A small network was shown many inputs. Here are its activations along a few directions, one row for each input.
Each table varies a few parts of the input and shows all the possible inputs, shuffled.
A made-up example of a description, with smaller parts first: line(4) and (point or line(11) or (values(3) and ring(8))).
Shared parts are said once, and a part with two or three values counts as separate values.

Other details of the inputs vary at random and push rows far along two fixed directions, the same in every table; ignore that.

Rows:
row 1: -2.47; -2.84; -0.81; 3.55; 2.98; -7.21; 5.49; 3.67; -4.71; -0.47; 7.78; -3.27
row 2: 3.39; 2.32; 2.94; -2.60; -0.89; 2.15; -5.75; -0.95; 1.95; -1.43; -2.48; 1.47
row 3: -1.03; -1.55; -2.99; 3.09; 0.81; 0.34; 1.29; -2.68; 1.24; 1.17; -0.14; -0.10
row 4: 1.32; 3.03; 5.50; -0.47; 0.88; -4.14; 1.66; 6.07; -4.66; -3.02; 3.42; -0.47
row 5: 2.16; 3.04; 3.44; -2.33; -1.59; 3.45; -3.64; -0.64; 1.32; -1.48; -3.75; 2.01
row 6: -1.55; -2.68; -3.39; 0.61; 0.87; 0.83; 0.21; -2.57; 0.86; 1.94; 1.06; 0.22
row 7: -2.21; -2.22; -3.02; 1.58; -0.02; 0.96; 1.45; -2.41; 1.23; 1.06; 0.15; -0.12
row 8: -1.31; -2.95; -2.95; 0.79; 0.92; 0.97; 0.31; -2.89; 0.69; 2.00; 0.93; -0.11
row 9: -1.78; -3.01; -3.34; 0.63; 0.20; 0.67; 0.21; -2.64; 0.98; 1.36; 0.97; -0.20
row 10: 2.40; 3.61; 2.73; -1.12; -2.26; 2.24; -4.07; -0.39; 1.93; -2.61; -3.95; 1.89
row 11: 1.88; 2.41; 5.62; -0.35; 1.42; -4.75; 0.43; 5.44; -4.62; -3.01; 3.91; -1.15
row 12: -1.97; -1.91; -3.07; 1.55; 0.67; 1.13; 1.46; -2.34; 1.10; 1.61; 0.22; 0.29
row 13: 1.65; 2.68; 5.19; -0.53; 1.35; -4.89; 0.33; 5.77; -4.46; -3.06; 4.05; -0.82
row 14: 1.40; 3.37; 2.25; -3.67; -3.64; 3.39; -1.02; 1.32; 1.47; -0.35; -6.27; 0.98
row 15: -1.93; -1.58; -3.33; 0.47; -0.70; 1.65; 4.12; -0.90; 0.76; 3.40; -2.52; -1.06
row 16: 3.15; 2.58; 2.49; -2.78; -0.96; 2.02; -5.84; -0.63; 2.12; -1.49; -2.34; 1.80
row 17: -2.16; -1.38; -3.76; 0.30; -0.74; 1.51; 4.02; -0.53; 0.95; 3.32; -2.42; -0.70
row 18: -0.95; -2.92; -3.49; 1.28; 0.69; -0.32; -0.67; -2.71; 1.84; 1.06; 1.38; -0.66
Each input here is: values(3) and (point or ring(5)).
- The inputs of row 14 and row 15 match in every part but the values(3) part. If row 9 is changed in the same way as row 14 into row 15, which row does it become? => row 8
- Start at row 4 and move only the ring(5) part, one step at a time. The first step leads to row 12. Which rows follow, in order? => row 6, row 16, row 13

Rows:
row 19: -2.58; -2.39; -5.44; 1.12; -0.97; 2.72; 2.90; -3.11; 2.72; 3.53; -3.08; -0.28
row 20: 0.84; 1.99; 4.77; -1.07; 0.42; -1.59; 0.12; 3.36; -3.16; -2.52; 2.26; 0.28
row 21: 1.19; 1.20; 4.44; -2.23; 0.59; -1.87; -1.02; 3.31; -3.14; -2.14; 3.07; 0.08
row 22: -1.85; -2.71; -4.56; 2.77; 0.96; 2.29; 0.47; -4.92; 2.51; 2.28; -0.62; 0.62
row 23: -2.42; -2.45; -5.33; 1.16; -0.91; 2.75; 3.02; -3.18; 2.53; 3.75; -3.29; -0.45
row 24: -1.00; -3.57; -5.35; 1.83; 0.94; 1.03; -1.45; -4.89; 3.32; 2.34; 0.21; -0.20
row 25: 2.25; 2.97; 2.34; -1.74; -1.66; 4.35; -5.07; -2.35; 2.62; -1.50; -4.44; 2.78
row 26: 1.35; 1.27; 4.46; -2.21; 0.76; -1.85; -0.97; 3.32; -3.17; -1.92; 3.00; 0.06
row 27: -2.27; -2.83; -4.51; 2.64; 0.40; 2.26; 0.26; -4.93; 2.60; 1.59; -0.46; 0.71
row 28: -2.28; -2.41; -5.34; 1.20; -0.72; 2.75; 3.08; -3.17; 2.49; 3.98; -3.35; -0.48
row 29: 1.51; 1.34; 4.48; -2.20; 0.93; -1.84; -0.93; 3.34; -3.20; -1.71; 2.93; 0.04
row 30: -3.64; -3.32; -3.07; 1.95; 1.72; -3.32; 8.41; 2.67; -3.26; 3.22; 3.57; -2.92
row 31: 1.80; 3.39; 1.75; -3.46; -3.59; 4.88; -2.66; -0.52; 2.65; -0.14; -7.19; 1.76
row 32: -2.42; -4.55; -2.90; 2.51; 3.04; -4.95; 3.78; 0.86; -2.52; 1.30; 6.95; -2.73
row 33: 3.39; 2.20; 1.56; -2.60; -1.30; 3.07; -6.82; -2.24; 3.33; -1.00; -3.67; 1.89
row 34: 1.02; 1.13; 4.42; -2.24; 0.41; -1.88; -1.06; 3.30; -3.11; -2.35; 3.14; 0.09
row 35: 1.68; 1.13; 4.02; -1.99; 0.43; -2.91; -1.73; 3.48; -2.43; -2.51; 3.16; -0.57
row 36: 1.68; 2.70; 4.35; -0.02; 0.63; -2.49; 0.07; 3.66; -2.75; -2.47; 1.68; -0.09
row 37: 3.31; 3.12; 1.30; -1.07; -1.41; 2.55; -6.20; -2.05; 3.44; -1.49; -4.41; 1.88
row 38: 0.28; 2.29; 4.06; -2.68; -1.43; -1.17; 2.72; 5.21; -3.21; -1.09; -0.31; -0.83
row 39: -2.72; -2.43; -5.43; 1.08; -1.16; 2.72; 2.84; -3.11; 2.76; 3.30; -3.02; -0.26
row 40: 1.20; 2.49; 4.29; -0.08; 0.11; -2.56; -0.05; 3.58; -2.67; -3.12; 1.89; -0.01
row 41: -3.79; -3.37; -3.09; 1.93; 1.54; -3.32; 8.36; 2.65; -3.22; 3.00; 3.64; -2.90
row 42: 1.67; 2.13; 3.83; -0.53; 0.28; -3.40; -1.21; 3.66; -2.30; -3.03; 2.33; -0.52
row 43: 3.17; 3.07; 1.30; -1.11; -1.58; 2.53; -6.27; -2.08; 3.46; -1.72; -4.36; 1.92
row 44: -1.21; -2.69; -5.59; 3.31; 0.65; 0.49; -0.90; -4.72; 3.45; 1.61; -0.49; -0.16
row 45: 2.59; 3.42; 1.82; -0.72; -1.95; 3.36; -5.20; -2.14; 3.11; -2.07; -4.78; 2.48
row 46: -2.74; -3.11; -2.59; 4.43; 2.89; -4.59; 5.51; 1.01; -2.80; 0.89; 5.61; -2.19
- The inputs of row 30 and row 39 match in every part but one. If row 22 is changed in the same way as row 30 into row 39, which row does it become? => row 27
- Describe the family of inputs behind these rows. => line(4) and (values(2) or ring(5))
- Which other rows does row 37 become when the ring(5) part takes its other values? List them by row number. => row 22, row 29, row 33, row 36
- Which other rows agree with row 32 in the line(4) part? List them by row number. => row 19, row 20, row 21, row 31, row 44, row 45
